These are the activations of a small neural network, seen along a few directions. Each row is one input.
Each table varies a few parts of the input and shows all the possible inputs, shuffled.
Descriptions start from the smaller parts, as in this example, which fits no table here: line(6) and (point or (values(2) and ring(5)) or line(11)).
Shared parts are said once, and a part with two or three values counts as separate values.
(in the rows, 128 means zero)

Other details of the inputs shift rows strongly along two fixed directions, in all tables alike. That doesn't count.

A family of inputs:
x1: [108 122 137 135  74 191  98 124 130 134 173 138 159 166 142 105  96 124]
x2: [146 153  86 155 127 102 137 161 110 155 111 128 161  64 130  97 206 111]
x3: [123 123 110 131  81 168 120 135 114 151 167 148 183 143 145 113 118  94]
x4: [115 121 164 130 182  89 137 110 156 115  92 102  51 150 118 134  93 183]
x5: [142 137  87 134 139 137 141 144 138 125 109 115 166  92 154 126 171  88]
x6: [121 160 189 156 165 120 140  94 175  80  97 102  75 177 126 126 122 177]
x7: [ 97 111 199 123 117 151 106 103 149 122 138 110  65 202 100 120  61 198]
x8: [164 120 140 166 169  87 167 120 138 149 102 122  99 144 127 128 133 135]
x9: [126 134 101 143 146 127 126 128 135 123 115 127 143 111 161 123 131 108]
x10: [157 136 122 151 139 100 149 114 120 133 143 169 144 112 134 144 134 102]
x11: [101 141 123  75  65 192  87 132 112  87 170 139 173 129 124 144 129 106]
x12: [101 120 126  68  45 219  82 131 112  97 179 142 166 143 124 133 112 103]
x13: [132 110 105 118 143  99 144 148 115 164 116 117 140 110 120 136 132 120]
x14: [125 134 136 157 167 110 140 117 156 121 106 116 101 139 149 117 113 145]
x15: [131 103 173 108  97 147 122 112 115 126 153 142  93 181  98 138  86 151]
x16: [124 120  91 110 158 103 124 142 120 130 103 116 131  85 139 143 135 114]
x17: [157 121 106 123 163  67 155 132 106 143 121 154 131  79 113 165 146 106]
x18: [134 137 110 122 128  95 130 156 102 147 109 120 124  74 100 112 185 142]
Description of these inputs: values(2) and (point or line(8)).
Q: The inputs of x11 and x6 match in every part but the values(2) part. If x4 is changed in the same way as x11 into x6, which row does it become?
A: x14
Q: Change only the values(2) part in x2. List by row number the other rows that result.
A: x18

A family of inputs:
x19: [ 94 125 214 108 116 152 104  85 150  85 141 125  50 205  98 133  56 198]
x20: [110 121 216 132 122 148 114  76 153  93 144 135  49 222 111 130  47 189]
x21: [100 123 195 117 120 151 107  99 149  98 130 112  63 195 107 124  74 188]
x22: [150 126  99 134 197  54 162 147 129 146  68 102 105  72 122 140 170 130]
x23: [147 132  87 137 115 121 138 149 105 154 143 148 184  92 138 128 162  85]
x24: [141 128 127 146 187  71 156 139 143 144  75  93  88 106 118 124 155 156]
x25: [122 122 104 107 112 142 118 145 115 134 130 123 148 109 129 126 139 112]
x26: [133 126 133 127 197  67 155 129 148 127  75  94  86 110 115 151 138 154]
x27: [106 133 132  96  30 199  82 131  92 117 199 169 170 141 116 113 119 113]
x28: [108 130 221 124 103 157 111  88 150  93 143 125  50 212  92 117  77 200]
x29: [123 116  76  96  89 161 109 143  99 133 172 161 199  97 149 147 123  66]
x30: [139 126 112 135 110 131 127 131 111 143 147 152 154 114 132 126 135 105]
x31: [114 117 111 104  57 197  98 131 106 127 184 159 181 145 143 122 103  88]
x32: [159 122  97 148 209  54 171 140 138 149  74 105 118  88 138 152 155 117]
x33: [128 120 104 122  85 167 114 139 111 139 165 150 174 125 142 120 125  93]
x34: [118 128 114 102  62 173  96 138  96 127 173 157 168 115 120 121 135 106]
x35: [164 125 100 160 200  51 173 140 134 157  79 116 112  83 133 136 163 122]
x36: [103 131 217 134 104 156 107  91 150 104 138 120  54 210  96 106  77 204]
x37: [159 123 104 152 203  53 171 135 136 152  75 113 106  91 134 141 152 123]
x38: [ 94 173 205 182 124 198 109  73 206  56 123 103  88 227 170  83  88 176]
x39: [124 123  82  87  75 168 107 153  93 130 161 147 192  92 131 135 151  78]
x40: [107 117 118  87  50 206  90 123 106 112 201 168 189 150 140 142  89  85]
x41: [150 133 130 173 189  63 167 130 144 156  84 108 100 119 128 120 148 148]
x42: [153 119  93 152 210  58 167 143 141 155  71  98 118  89 144 143 151 120]
x43: [147 133 111 138 163  82 150 144 125 147  94 112 124  87 116 131 171 130]
x44: [134 130  86 122  73 157 114 146  91 147 177 170 199 100 140 122 146  75]
x45: [152 124 135 153 195  67 169 121 147 140  80 109  89 125 126 140 135 142]
x46: [142 124  81 138 119 127 133 150 110 159 137 140 181  90 145 123 155  85]
x47: [ 88 178 191 164 121 195 101  90 199  54 112  91  90 202 159  83 111 178]
x48: [118 135 117 105  60 172 101 141  98 128 174 153 175 122 119 119 142 107]
x49: [163 126 109 160 200  56 175 138 140 154  79 111 111  94 131 138 162 126]
x50: [124 121  76  87  90 158 107 156  95 128 154 140 192  85 135 145 151  78]
x51: [152 129 108 142 193  55 162 145 131 147  73 104  99  78 118 133 171 140]
x52: [145 130 152 157 157  97 151 114 141 137 110 125  99 143 119 128 127 148]
x53: [119 119  78  83  80 165  98 153  90 126 163 149 189  87 135 141 141  80]
x54: [ 90 123 209 112 118 157 104  90 157  91 136 113  56 209 104 127  57 198]
x55: [123 115  69 104 103 155 115 150 107 143 158 144 202  95 155 142 129  68]
x56: [122 136 146 136 124 122 126 129 129 133 123 119 111 138 113 111 134 155]
Q: What do these inputs look like to the network?
A: values(2) and (point or (values(3) and line(6)))
Q: Change only the values(2) part in x55. List by row number the other rows that result.
A: x54
Q: Change only the values(2) part in x41. List by row number the other rows that result.
A: x56
Q: Start at x19 and move only the line(6) part, one step at a time. The first step leads to x53. Which rows follow, in order?
A: x22, x51, x34, x27

A family of inputs:
x57: [120 117  69  99 107 149 115 175 107 153 118  99 179  85 135 118 169  95]
x58: [143 151  72 159 121 115 131 146 106 146 137 159 187  59 157 107 181  81]
x59: [139  91 145  78  27 152 102 125  47 163 225 212 146 141  67 146  89 115]
x60: [133 142 146 149 190  95 144  98 165  92  97 123  84 137 148 146 110 142]
x61: [113 150 207 122 147 131 127  96 164  69  98  94  50 184  98 132 117 197]
x62: [131 132 189 192 160  98 143 104 159 147 107 112  56 182 118  90 103 199]
x63: [ 95 108 113 110  66 207  81 127 118 128 190 153 177 157 161 120  66 101]
x64: [124 124  44 120 149 105 124 186 111 165  97  93 177  38 145 116 190 100]
x65: [ 98 131 184 155 167 115 122  84 171 106 115 119  55 191 141 118  51 188]
x66: [ 87 133 147 111  65 210  74  91 129  81 194 173 147 170 158 123  58 117]
x67: [146 102  34 124 155 114 147 171 114 174 109 113 203  70 171 143 152  51]
x68: [ 91 153 135  82  43 216  68 124 115  69 181 153 157 134 128 120 126 118]
x69: [133 146  80 160 247  11 166 162 150 156  23  65  92  37 135 119 195 156]
x70: [116 138 208 120 144 136 131 101 170  87  94  83  51 190  91 132 114 196]
x71: [137  89  98  52 110  82 122 163  57 168 143 148 128  64  67 170 142 122]
x72: [131 123 140 123  35 212 113 128 112 136 194 158 181 175 127 106 122 100]
x73: [167 119  35 124 184  90 170 165 126 153  91 111 205  47 164 172 187  40]
x74: [139 145  73 166 134  99 137 153 112 168 127 145 177  70 153  99 173  96]
x75: [120  70 129  50  53 154  96 124  59 144 216 202 146 141  88 179  52 100]
x76: [134 136 146 122  37 210 109 120 114 118 193 165 183 169 123 120 130  94]
x77: [159 136 137 160 246  42 186 109 173 111  50  89  76 123 141 165 140 143]
x78: [153 125 122 144 237  40 188 152 164 150  22  46  73  94 112 134 187 165]
x79: [171 149  64 148 133 105 159 158 105 145 123 144 205  60 147 135 213  59]
x80: [131 126 209 175 130 130 141  95 158 138 118 112  56 221 108  93  89 195]
x81: [132 156 128 139  67 173 108 119 114 106 177 177 167 128 140 111 144  99]
x82: [123 110 201 139 158 137 148  88 177 109 112 100  58 221 124 137  59 175]
x83: [ 90 153 201 135 144 129 104  91 162  76 103 107  39 168 110 106  98 213]
Q: What do these inputs look like to the network?
A: values(3) and (point or ring(8))
Q: The inputs of x80 and x57 match in every part but the values(3) part. If x76 is changed in the same way as x80 into x57, which row does it become?
A: x70
Q: Change only the values(3) part in x81. List by row number the other rows that result.
A: x60, x68

A family of inputs:
x84: [124 124  93 124  72 183  99 142 110 150 177 150 196 127 156 126 114  78]
x85: [159 130 123 163 241  31 199 120 158 146  50  87 108 104 140 149 165 139]
x86: [114 130 113 122  60 193 101 123  98 111 174 171 179 131 159 104 123  90]
x87: [102 121 203 112 119 107 119  95 129 118 170 160  51 178  84 135  53 199]
x88: [148 109 122 155 182  27 158 141 113 184 115 133 106  93 102 144 123 156]
x89: [141 143 135 157 200  63 174 141 157 143  52  78  86 101 109 119 175 166]
x90: [121 141  97 107  62 182 102 142 121 114 180 166 184 110 141 121 146  76]
x91: [120 141  86 111  89 168  86 140 104 109 150 142 178  93 145 120 153  98]
x92: [ 99 135 206 135 145 142  98  81 164  78 116 103  42 207 115 124  62 203]
x93: [116 147 175 144 137 129 110 104 157  97 112 116  81 153 111 128 122 170]
x94: [163 132  55 164 157  95 143 161 112 167 110 126 177  65 157 114 185  84]
x95: [ 98 115  87  93  70 191  97 159 101 126 160 130 185 118 153 109 125  92]
x96: [118 128  95 105  73 188 116 131 109 128 172 162 215 120 147 136 124  67]
x97: [ 92 135 194 119 104 174  87  93 158  84 145 123  87 197 112 136  72 170]
x98: [164 140 127 182 191  72 171 138 148 155  85 107 116 111 125 125 165 139]
x99: [137 135  77 129 125 131 131 155 114 120 131 143 160  80 161 116 165  91]
x100: [161  84 106 106 128 115 147 130  99 158 129 150 134  86 112 152 131  94]
x101: [120 127 182 144 110 167 121 106 150 121 156 131 116 204 121 127  78 157]
x102: [127 123 194 150 135 137 136  99 157 118 142 113  98 210 124 131  90 173]
x103: [133 138 109 145 175  86 146 140 140 142  72  91 101  98 130 103 167 151]
x104: [164 150 122 167 226  40 191 138 165 132  55  97  85  87 123 133 178 147]
x105: [113 144 203 127  92 170 122  91 150  76 165 135  82 200 112 118  95 171]
x106: [132 132 134 159 198  69 160 139 150 134  53  81  69 112 131 102 160 176]
x107: [ 91 122 112  86  44 210  84 144 120 126 177 138 186 140 130 117 113  95]
x108: [145 126 147 177 197  72 159 122 171 150  84  98  86 148 127 134 123 154]
x109: [106 130 118  85  72 194  88 133 110  98 179 136 197 133 139 147 127 100]
x110: [104 140 209 146 134 130 125  98 173 109 103 100  44 192  95 102 104 203]
x111: [124  82 194  96 116 144 122 106 132 131 128 117  43 173  73 131  84 188]
x112: [109 129 108  98  67 188 100 134 131 110 181 157 175 135 142 134 111  84]
x113: [146 119 137 184 216  63 166 129 155 144  72  91  75 140 146 123 122 160]
x114: [150 131  66 117 171  91 165 159 130 138 111 114 178  70 155 153 183  84]
x115: [120 127 147 145 194  83 148 121 162 132  65  73  61 145 122 112 118 181]
x116: [116 139 180 148 112 154 116  80 143 101 137 144  88 184 129 100  91 160]
x117: [140 134  33 117 161  98 126 173 111 151  97 110 199  25 161 151 186  59]
x118: [115 135 143 113  46 203 107 109 105 104 194 165 183 153 133 115 121  95]
x119: [102 137 187 120  89 170 118 109 139 101 145 109  98 183 104 108 116 175]
x120: [142 119  40 137 161 100 153 159 104 153 101 130 194  52 176 132 169  58]
x121: [143 108 112  95  45 161 106 143  65 151 189 173 173 158 109 145 112  89]
x122: [153 146  39 129 158  96 141 177 107 143  96 117 207  17 142 148 220  68]
x123: [152 142  43 125 152  96 142 173 100 138 106 110 206  22 145 150 224  69]
x124: [109 124  97 110  70 191  98 117 106 120 174 161 187 135 156 120 103  80]
x125: [ 99 141 180 122  89 169 102 108 145 113 136 119  90 176 115  96 102 173]
x126: [117 140 124 114  43 207 105 119 106 114 187 176 198 138 135 117 124  85]
x127: [125 126  53 107 132 123 129 172 116 164 110 106 188  59 150 123 168  75]
x128: [138  89 181  97 112 148 126 103 131 115 154 148  57 166  89 145  77 159]
x129: [166 131 113 199 229  38 178 144 145 157  55  94  87  97 148 115 172 150]
x130: [154 131  38 142 186  72 165 156 119 174  80 120 188  34 168 141 182  57]
x131: [123 120 109 137  97 168 106 129 120 136 164 139 158 151 148 118 103 108]
x132: [ 88 119 134  76  54 165  69 127  75 125 211 180 160 121  98 147  86 132]
x133: [108 128  98  97  69 194  93 130 117 105 182 156 170 136 153 123 103  91]
x134: [126 144 168 144 146 122 130 100 158  96 116 126  63 164 127 106 109 171]
x135: [156 138 113 154 234  41 190 140 169 136  55  91  96  95 132 149 160 140]
x136: [126 116 153 137 168  50 151 109 114 157 121 150  90 116  97 141  99 165]
x137: [125 117 202 104  84 138 122  86 104 113 152 159  74 219  86 138  65 156]
x138: [159  91 125 112 180  80 144 133 119 141  90 112  82  84  96 167 141 143]
x139: [149 150 118 151 183  74 159 133 154 133  83 117  96  95 140 121 160 135]
x140: [113 126 180 124 152 119 144 113 161 115 103  81  84 178 112 125 113 183]
x141: [ 89 115 191 107 119 106 116 108 120 141 148 135  61 167  73 123  71 210]
x142: [114 126 101 113  81 176 110 126 121 130 164 159 191 124 147 132 118  72]
x143: [115 146  99 102  61 189  78 138 104 113 167 153 189  98 145 124 142  90]
x144: [111 134  87 105  64 192  79 150  90 101 169 153 193  96 155 119 148  87]
x145: [174 135  41 172 179  65 163 177 124 185  90 120 189  34 151 131 215  66]
x146: [149  81 205 132 115 139 127  95 135 137 147 139  49 195  85 138  63 183]
x147: [144 133 110 145  95 152 129 142 110 140 163 137 182 122 137 124 157  98]
x148: [101 124 115 105  88 182  84 135 110  95 156 134 157 133 151 131 108 113]
x149: [103 123 130 107  79 190 101 124 124  93 174 150 139 161 153 120  87 116]
x150: [124 139 133 137  97 154 120 112 133 123 145 157 150 134 133 116 131 107]
x151: [140 137 112 143 194  75 160 132 158 135  81 105  98 103 145 137 136 130]
x152: [117 147 217 160 136 131 130  67 165 105 112 132  47 202 120 105  80 192]
x153: [141 139 132 148 224  59 159 132 161 124  55  80  96 104 121 154 152 156]
x154: [121 124 202  98 112 121 109  99 110  98 131 130  52 202  76 154  81 180]
x155: [171 118  38  92 144  64 161 182  71 165 114 144 176  47 123 163 190  50]
x156: [121 110  98  60  49 161 102 158  63 147 168 151 173 128  99 136 136  88]
x157: [136 140 175 170 135 127 127 105 151 134 124 125  85 172 128 107 108 165]
x158: [117 131 175 137 179 101 153 119 170 126  79  80  72 164 106 124 115 186]
Q: The inputs of x111 and x128 match in every part but one. If x110 is changed in the same way as x111 into x128, which row does it become?
A: x90
Q: The inputs of x152 and x143 match in every part but one. If x130 is changed in the same way as x152 into x143, which row does it become?
A: x117
Q: What do these inputs look like to the network?
A: line(5) and (values(3) or (values(2) and line(6)))
Q: Change only the values(2) part in x115. List by row number the other rows that result.
A: x103
Q: Change only the line(5) part in x122. List by row number the other rows that result.
A: x89, x98, x104, x126
Q: Change only the values(2) part in x98. List by row number the other rows that result.
A: x101
Q: Change only the line(6) part in x129. List by row number the other rows that result.
A: x94, x98, x145, x147, x157
Q: Change only the line(6) part in x124. List by row number the other rows that result.
A: x85, x96, x120, x130, x142
